These are the activations of a small neural network, seen along a few directions. Each row is one input.
Each table varies a few parts of the input and shows all the possible inputs, shuffled.
A made-up example of a description, with smaller parts first: one of 6 places along a line, together with either a single point or one of 11 places around a ring or (one of 3 separate values, together with one of 8 places around a ring).
Shared parts are said once, and a part with two or three values counts as separate values.
In the rows, 128 means zero.

Other details of the inputs vary at random and push rows far along two fixed directions, the same in every table; ignore that.

A family of inputs:
r1: [142  92 159 165 127 153  92 200 102  98 114 184]
r2: [ 88  88 160  97  98 139 128  72 137 154 141  92]
r3: [113 122 164 156  83  84  96 142 158 136 119 118]
r4: [ 64  94 165  98 108 132 126  89 147 169 123  74]
r5: [169 137 114 106 155 140 150 114 123  72 134 147]
r6: [ 94 112 168 185  91 109 121 108 126 147 109 109]
r7: [ 77 102 118  99 113 112 164 105 143 148 121  79]
r8: [ 98 112 133 139  95 157 152  75 129 167 147  95]
r9: [179 120  72 116 176 163 153  96 109  85 156 119]
r10: [ 78  73 170 116  95 112 133  74 139 141 134  75]
r11: [ 86  97 143 107 111  90 151  98 145 171 155  80]
r12: [169 165 157 137 141 130  87 157 116  85  87 196]
r13: [127 146 112  94 150 164 149 114 114 117 137 114]
r14: [ 90 107 122 159 127  99 108 137 123 152  89  97]
r15: [170  98  81 122 154 196 174 151 122  96 193 175]
r16: [166 144  50  97 179 144 171 130 107  97 142 131]
r17: [129 149 141 123 140  97  80 169 128 125  84 181]
r18: [166 142 100 122 127 125 163 125 122 111 154 132]
r19: [ 97 119 151 128  92 142 146  86 150 153 135 117]
r20: [115 119 163 151  85  90 128 132 150 147 106 117]
r21: [144 128 118  93 171 127 141 119 135  93 134 127]
r22: [166 139  86 138 152 170 139 100 125 123 154 146]
r23: [107 133 160 135 133 106  91 146 144 100 103 117]
r24: [ 77 133 144 128 101 113 112 140 115 157  94 117]
r25: [107 129 118 150 132 119  90 149 119 157  84 129]
r26: [ 88 104 181 144  92 103  91 114 141 115 114 100]
r27: [131 139 112 110 152 166 142 116 113 131 124 107]
r28: [146 141 102 100 131 163 144  91 152 109 179 140]
r29: [164 168 139 149 112 119 107 163 118 125 111 175]
r30: [129  78  91  96 158 197 173 153 119 114 171 117]
r31: [180 122  65 128 151 143 165 109 131 125 164 112]
r32: [175 175 149 154 118 104  64 185 144 107 104 198]
r33: [ 89 115 137 115 126 132 155 104 120 125 128  74]
r34: [158 128 140 167 147 124  98 241 108 119 122 205]
r35: [137 123 109  78 130 168 137  86 138 106 169 113]
r36: [132 114  76  70 162 123 169 106 137 113 155 117]
r37: [ 93 118 148 155 106  92 134 127 118 172 121  84]
r38: [172 132  97 120 159 153 153 108 101  83 142 129]
r39: [ 77 115 179 139 111 104 119 127 140 133  84  92]
r40: [137 142  73  96 151 155 154 124 110 136 132 123]
r41: [109 129  94  77 131 143 162 111 138 143 131 113]
r42: [113 120 161 145 111 117 120 117 107 106 113 116]
r43: [114 142 151 114 134 139 119 133 135 126  96 128]
r44: [100 134 131 136 123  97 124 148 112 124  98 124]
r45: [162 185 154 147 141  94  87 191 123 124  89 200]
r46: [163 146 139 203 146 109  85 151 120 101  96 178]
r47: [158 133 101  92 145 158 158  83 144 116 177 154]
r48: [177 153  63 109 174 152 148 127 115 140 163 135]
r49: [103 114 147 140 102 117 127  97 158 119 150 112]
r50: [140 134  96  91 146 120 183 112 137 130 164 108]
r51: [ 82  48 144 145  67 151 153 149 141 185 161  92]
r52: [148 152 160 170 126 102 110 145 137  94  99 181]
r53: [156 183 138 142 139 107 101 178 104 126 112 180]
r54: [ 84 109 156 153  88 119 149  88 130 141 139  95]
r55: [124 137 154 130 114 142 112 119 105 116 116 137]
r56: [149 153 113 124 129 159 150 105 120 113 154 155]
r57: [ 92 117 139 117 108  94 132 118 150 151 153  84]
r58: [ 75  73 147 153 105 131 109 200 120 154 105 138]
r59: [158 146 148 184 112  93 101 166 118 127  92 153]
r60: [112 118 111 122 148 162 128 105 124 149 123  87]
r61: [ 99 102 165 144 103 103 128  93 150 136 135 121]
r62: [158 155 140 182 176 108  71 181 110  89  67 162]
r63: [100 102 138 120 101 161 141  78 112 155 135  80]
r64: [180 144  64 123 183 130 156 130 116 120 161 127]
r65: [ 86 117 131 120 116  95 111 137 147 127 114 105]
r66: [ 95 123 167 164 124 110 106 140 115 132  79  99]
r67: [150 119  87 125 121 155 148 101 135 164 156 103]
r68: [153 146 164 147 109  96  82 160 142 138 103 181]
r69: [104 118 135  94 117 114 140 106 142 176 156 106]
r70: [146 151 104  81 163 162 126 123 142  96 146 129]
r71: [171 184 136 162 149 107  87 189 100 130  96 188]
r72: [149 173 141 131 137 102  82 174 136 123 123 172]
r73: [179 136  85 118 167 175 126 108 106 102 142 143]
r74: [150 150  61  62 162 154 145 125 140 104 160 140]
r75: [115 130 160 138  80 113 121 129 150 165 110 128]
r76: [143 119 143 133 113  91 124 130 148 131 130 138]
r77: [ 96 114 161 160  66 120 118 119 131 193 111  94]
r78: [168 162  88 107 163 120 166 138 107 105 161 141]
Each input here is: one of 6 places around a ring, together with either a single point or (one of 2 separate values, together with one of 6 places along a line).
The inputs of r29 and r55 match in every part but the place on the ring of 6. If r31 is changed in the same way as r29 into r55, which row does it become?
Answer: r9
A walk changes only the place on the ring of 6. It starts at r26 and steps to r49. List the rest of the walk in order.
Answer: r3, r57, r65, r23
Change only the place on the ring of 6 in r39. List by row number the other rows that result.
Answer: r5, r7, r20, r50, r52
Change only the place on the line of 6 in r74. List by row number the other rows that result.
Answer: r17, r24, r25, r40, r41

A family of inputs:
r79: [ 44  97 151 110  82 130 146  99 133 203 110  66]
r80: [ 97 112 189 171  92 122  71 156 130 170 104 144]
r81: [146 125 140 130 162 123 104 163 120  66 108 159]
r82: [221 169  73 141 170 155 153 129 127  69 145 192]
r83: [140 133 113 157 135 131 124 160 110 137 122 123]
r84: [ 74 122 220 165  73  65  93 134 143 146  94 115]
r85: [169 148  58  61 180 133 164 104 153  96 175 120]
r86: [128 112 185 180 108  87  70 191 131 131  95 177]
r87: [146 170 167 133 124 115  94 133 117 116 110 168]
r88: [185 147 127 184 152 116  86 178 102 106 112 198]
r89: [131 154 103  90 148 135 118 103 141 133 133 126]
r90: [149 116  65  79 153 158 186 138 130 115 187 114]
r91: [ 68 102 129 124 100 104 135  65 144 183 129  40]
r92: [135 140 148 133 151 151  89 149 111  87  90 164]
r93: [ 79  95 110  88 115 120 181 109 136 160 149  77]
r94: [ 89 103 199 177  63  84  91 143 157 145  94 134]
r95: [182 176 104 154 173 107 113 184  95 100  87 188]
r96: [ 95 101  92  82 113 178 173 100 126 170 175  76]
r97: [182 159  83 100 162 149 183  84 117  98 177 119]
r98: [127 107 106 124 150 158 153  96 112  98 130  94]
r99: [101 102 127 105  83 165 160  69 152 159 160  94]
The inputs of r85 and r89 match in every part but one. If r84 is changed in the same way as r85 into r89, which row does it become?
Answer: r87
What do these inputs look like to the network?
Answer: one of 3 separate values, together with either a single point or one of 6 places around a ring
Change only the choice among 3 separate values in r98. List by row number the other rows that result.
Answer: r81, r92
List by row number the other rows that have the choice among 3 separate values in common with r88.
Answer: r82, r83, r91, r95, r97, r98
